Each row below holds a small network's activations on one input, seen along a few directions.
In each table, some parts of the input vary, and every possible input appears once, in random order.
A made-up example of a description, with smaller parts first: line(4) and (point or ring(11) or (values(3) and ring(5))).
Shared parts are said once, and a part with two or three values counts as separate values.

Other details of the inputs vary at random and push rows far along three fixed directions, the same in every table; ignore that.

Table:
row 1: [  1 -46 -25   5  14  52  12   7 -17   4 -42]
row 2: [ 11 -21  -2   8  22   6  16  -7 -26   8 -16]
row 3: [-17 -12   5 -19  10   5 -37 -14  30  -9 -17]
row 4: [ -6   9  13  12   7   9 -13  -5  33 -27   2]
row 5: [  1  24   4  -2  -3 -57 -13  41 -22  18   6]
row 6: [-11   4   4  -2  10  -6 -12 -28  27 -18   6]
row 7: [-12 -15  25   8 -72  37   3 -17 -27  54  41]
row 8: [-17  -2  -1 -15   2  -1  -9 -27   9 -32   7]
row 9: [  2 -20 -12  14  11  -5  14  14 -21   5  -4]
row 10: [ 12  23  11  -6   7 -43  -7  18 -23  21  -9]
row 11: [-10   6  15  15   5   5 -13  -7  28 -28  -3]
row 12: [ -1 -20  27   0 -73  41   4 -30 -36  46  37]
row 13: [  5 -19 -23  15  12  23  29  -1 -18   2 -12]
row 14: [-21 -12  15   6  16  -3 -18 -15  17 -23  10]
row 15: [  8  27  -7   6  -4 -48  -4  37  -9  18   2]
row 16: [-21  -9  12   6  14  -5 -17 -15  22 -20   8]
row 17: [ -5  13  15   2   3   3 -12 -18  24 -29  -6]
row 18: [ 22  28  -3  -1   7 -30   2  15  -5  23  -8]
row 19: [ 12  26   7  -5   5 -45  -5  18 -18  23 -11]
row 20: [ 12  30 -10   2  -2 -45  -4  39  -4  20   7]
row 21: [ 24 -32 -30   7  17  51  37 -17 -21 -10 -19]
row 22: [ 19 -26 -19   6  17  34  41  -6  -9   1 -15]
row 23: [-12  -1   3   7  14   0 -13 -15  35 -16  14]
row 24: [ -3  18  -1 -12  -5   8  -6 -16  20 -37   1]
row 25: [  5  24  13   3   7 -54 -14  33 -17  26  -1]
row 26: [-19   2  14   6  -3  -2 -16   4  14 -38   3]
row 27: [ 17  29  -1   4   9 -40  -9  32   0  29   1]
row 28: [-21  -1  12 -19   8 -12  -9 -16  15 -24  12]
row 29: [ 25   7 -18  -4   4   9  18   7 -18  -1 -16]
row 30: [ 10 -19 -27  13  16  30  31   0 -13   2  -9]
row 31: [ 10 -26  23   5 -66  66  20 -26 -10  51  37]
row 32: [ 15 -27 -16   9  14  28  40  -7 -13   0 -20]
row 33: [-20  -3   9 -16   6  -6  -4 -18  19 -24   8]
row 34: [  5  27 -11   1  -3 -29   6  25 -14  16  -5]
row 35: [ 13  30 -10  -2   0 -46  -8  41  -5  22   9]
row 36: [ -5   2   1  -7  15   4 -13 -25  30 -17  11]
row 37: [-15   9  23 -15   0  -6  -9  -5  12 -34   0]
row 38: [ 23 -30 -30  10  15  47  40 -18 -20  -9 -20]
row 39: [-19  -5  -3   6   4  -5 -11  -8  25 -27  15]
row 40: [  3 -42 -22   7  15  27   1  20 -10   7 -34]
row 41: [ 18  14 -14  -2  -2  -9  16   7 -20   1 -17]
row 42: [-17   4 -10  -8   9   8  -9 -13  25 -23  18]
row 43: [  3 -14  19  13 -69  32  -4  -5 -10  59  53]
row 44: [ 19  18  -6  -7   3 -14  19  20  -6  13 -10]
row 45: [-10  -1   2   4  16   1 -17 -13  35 -15  16]
row 46: [  0  19  -1  -4   1 -29   1  27 -28  11  -4]
row 47: [-15  -1  -6   2   6  -5 -12  -6  30 -24  21]
row 48: [-16  -2  11  -6  12  -7 -15 -26  18 -20   5]
row 49: [ 18 -30 -26  12  12  40  38 -19 -24 -10 -23]
row 50: [ 15  18  -3  -5   0 -21  17  19  -9  12 -13]
row 51: [ -4  14   9 -14   1   9  -4  -6  29 -30   2]
row 52: [ 22 -14 -16  11  22  16  23  -9  -8  12 -14]
row 53: [ 12  10  -3  -9   0 -17   8  12 -34   1 -14]
row 54: [-15   8  19 -13  -2  -1  -5  -7  17 -34  -3]
row 55: [ 24  26  -3  -3  10 -26   0  17  -6  22  -8]
row 56: [  4 -30 -11   5  19  10  -9  17  -3  25 -33]
row 57: [-29   0   3  -9   8  -6 -14 -12   8 -27  15]
row 58: [-18 -14  -8 -26   1  14 -29 -17  21 -22 -16]
row 59: [-15   2  22  10   6   1 -17  -4  20 -30  -3]
row 60: [-25  -9   7   0   7 -10 -18  -5  12 -29  17]
row 61: [  0  22  -4  -3  -1 -31   2  27 -23  13  -6]
row 62: [ -1  -6  32  19 -68  16  -8 -14  -6  70  46]
row 63: [-25  22  51 -17 -92  13 -36 -32   8  15  52]
row 64: [ 12  20 -15  -1   4 -10   8  25 -12  12  -4]
row 65: [ 10  27 -14  -1   1 -22   7  26 -10  16  -2]
row 66: [ 10 -50 -16  -3  16  51  20   3 -11   4 -47]
Each input here is: ring(6) and (point or (values(2) and line(5))).
Question: The inputs of row 44 and row 24 match in every part but the ring(6) part. If row 32 is changed in the same way as row 44 into row 24, which row does it become?
Answer: row 49
Question: The inputs of row 31 and row 36 match in every part but the ring(6) part. If row 54 is changed in the same way as row 31 into row 36, which row does it become?
Answer: row 19
Question: A walk changes only the ring(6) part. It starts at row 28 and steps to row 2. List the rest of the walk in order.
Answer: row 14, row 60, row 57, row 12
Question: Which other rows does row 46 become when the values(2) part takes its other values? List them by row number.
Answer: row 57

Table:
row 67: [-11  -9   6 -12   4   5  -7 -19   9 -21   2]
row 68: [ 10  -8 -19   2  -5   9  12   8 -13  33   3]
row 69: [ 15   5   1  13 -10   7  15   6 -30  17   1]
row 70: [  3 -12 -14  12  -2   7  10   8 -18  31   4]
row 71: [ 20   8  -4   1 -10  11  24   9 -22  18  -2]
row 72: [ -4  -5   2  -3   7  11 -10 -14  27 -12   2]
row 73: [ -1  10   2  -2  -4  10  -2 -16  12 -29   2]
row 74: [ 15 -12 -16   4  -6   8  12   3 -11  32   2]
row 75: [  9 -15 -11  13  -3   4  10   4 -17  31   3]
row 76: [ 10 -19  -4  15  -4   3   7  11 -16  30   4]
row 77: [-13   7   7   8  -4   5   0 -13  10 -29   2]
row 78: [ 12 -17 -12   7  -5   4  15   2 -17  29   8]
row 79: [ 10 -10  -3  13   1   7  14  -2 -17  33  -2]
row 80: [ 18  17 -63 -13 102 -93  12  53 -23 -14 -60]
row 81: [ 23   8  -6   4 -10  10  18   6 -24  16  -3]
row 82: [ -5  -4  -2  -6   7  11  -6 -19  24 -13   5]
row 83: [ 13  -7  -4  -5  -7   9  13  -2 -21  28 -12]
row 84: [ -9  -3   8 -11   2  11 -12 -15  17 -15  -9]
row 85: [ -6  -2   3  -3   8  11  -9 -16  27 -11   0]
row 86: [-14 -12  14  -4   5   4 -14 -10  10 -20  -2]
row 87: [ 10 -14   4  14   0   5  11   5 -16  32   0]
row 88: [ -7   8   7   7  -1   6  -5 -15   7 -29   4]
row 89: [ 23   5  -2   9 -15   8  14   9 -20  18  -7]
row 90: [-11   2  13  10  -3   4  -1  -5  11 -31   2]
row 91: [-10 -12   1   6   6  10 -15  -6  26 -14   3]
row 92: [-17  -5  -7 -15   0  12 -11 -10  13 -19   0]
row 93: [ 13 -12  -8  -3 -11   5   4  11 -18  28 -10]
row 94: [ -4   7   6  -2   1   8   0 -15   6 -32  10]
row 95: [ 19   1  -2   9 -13   3  21   2 -29  14   2]
row 96: [ -8  -5   6 -12   2  11 -13 -12  17 -17  -7]
row 97: [ -6   5  14   7   2   8  -7  -6   7 -31   6]
row 98: [ -9   5   5   1  -4   4   6 -15  10 -32   6]
row 99: [ 11  -2   8  14 -14   5  22  16 -23  16   0]
row 100: [ 25  20 -53 -14 103 -90  10  59 -17 -11 -69]
row 101: [-27  79  38 -32 -52 -95 -60  21  35  34  59]
row 102: [ 23   7  -1   7 -12  11  14  11 -21  18  -5]
row 103: [-16  -9  15  -3   6   5 -12 -12  10 -19  -4]
row 104: [ -8   6  11   9  -5   8  -4  -3  17 -28  -5]
row 105: [  3 -14 -10  -4 -10   5  12   7 -28  25   1]
row 106: [ -6  -8  -4  -2   4  11 -12 -10  27 -13   4]
row 107: [-19 -10   3  -5   1  12 -18  -1  15 -19  -5]
row 108: [ -8   5   7  -3  -2   6   9 -11  11 -32   9]
row 109: [-15  -9  -1   4   6  12 -16  -2  24 -13   5]
row 110: [-12  -7   3   3  10   6  -9 -18  19 -14   7]
row 111: [-15  -7   8  -5   4   7 -12 -18   9 -18  -3]
row 112: [-12   8   9   4  -1   7   3  -9  11 -29   4]
row 113: [ 13 -13  -4   6  -1   7  19  -5 -18  30   3]
row 114: [-22 -13   5  -3   3   8 -15  -3   9 -22   1]
row 115: [ 12 -11 -12  -6 -11   5   9   5 -20  27  -7]
row 116: [-23  -8  -2  -5   3   9 -13 -10   8 -20   1]
row 117: [ 10 -12   0  -3  -5   5  16  -3 -27  25  -6]
row 118: [ -5   9   6   1  -7   9  -1  -8  18 -27  -3]
row 119: [-13 -12   6  -3   0   9 -19  -5  16 -19  -6]
row 120: [ 14  -9  -6  -6  -8   8  12   1 -21  28 -10]
row 121: [ 15 -12   0  12  -2   7   6  10 -10  34  -5]
row 122: [ 13   5   3  11  -9   9  21   9 -27  17   1]
row 123: [ -3   6  12   8  -3  10 -10  -6  14 -29  -3]
row 124: [-12  -6  -7  -3   5  15 -12  -6  25 -14   5]
row 125: [ 17   2   0   4  -9   8  27   7 -27  14   5]
row 126: [  6 -10   2   4  -5   6  10  -1 -26  28 -10]
row 127: [ -3  24 -60 -29 110 -81  -8  43  18 -60 -59]
row 128: [ 17   4   7  11 -11  11  15  19 -19  19  -5]
row 129: [ -6  -1  -1  -6   9  11  -5 -22  24 -12   3]
row 130: [-23  83  37 -33 -49 -96 -70  19  30  35  62]
row 131: [-16 -15   7  -2   2   4 -15  -7  10 -22   0]
row 132: [ -9  -5   9   5  10  10 -13 -12  25 -11  -1]
row 133: [ -9   5  16   4   2   9  -2  -2  10 -30   7]
row 134: [  7 -14 -15   5  -4   6  15   6 -18  29   9]
row 135: [ 10 -10   6   4  -6   7   5   8 -19  30 -16]
row 136: [ 21   7   1   4 -12  12  19  15 -19  19  -5]
row 137: [ -6  11   2  -2  -7   7   2 -13  16 -28   1]
row 138: [ -6   3  13   9  -1   5  -7  -8   8 -32   4]
row 139: [-19 -14   1   6   8   9 -12  -4  18 -17  10]
row 140: [  0  77  23 -30 -62 -96 -34  36   0  79  53]
row 141: [  9 -17  -8  -2 -10   3  12   3 -26  24  -1]
row 142: [-10 -12  10   5  10   6 -11 -12  20 -15   7]
row 143: [ -8  -9   2  -4   9   5  -4 -20  19 -16  12]
row 144: [ 18   6  -5   3 -13   8  27   9 -19  17  -4]
Question: What do these inputs look like to the network?
Answer: ring(6) and (ring(5) or (values(2) and line(4)))
Question: The inputs of row 122 and row 71 match in every part but the ring(6) part. If row 80 is changed in the same way as row 122 into row 71, which row does it become?
Answer: row 115
Question: The inputs of row 107 and row 105 match in every part but the ring(6) part. If row 128 is changed in the same way as row 107 into row 105, which row does it become?
Answer: row 125
Question: Which other rows agree with row 87 in the ring(6) part? List them by row number.
Answer: row 76, row 86, row 90, row 97, row 99, row 103, row 114, row 131, row 133, row 138, row 139, row 142
Question: Which other rows does row 115 become when the values(2) part takes its other values? List them by row number.
Answer: row 74
Question: Which other rows does row 77 become when the ring(5) part takes its other values? List them by row number.
Answer: row 69, row 88, row 112, row 122
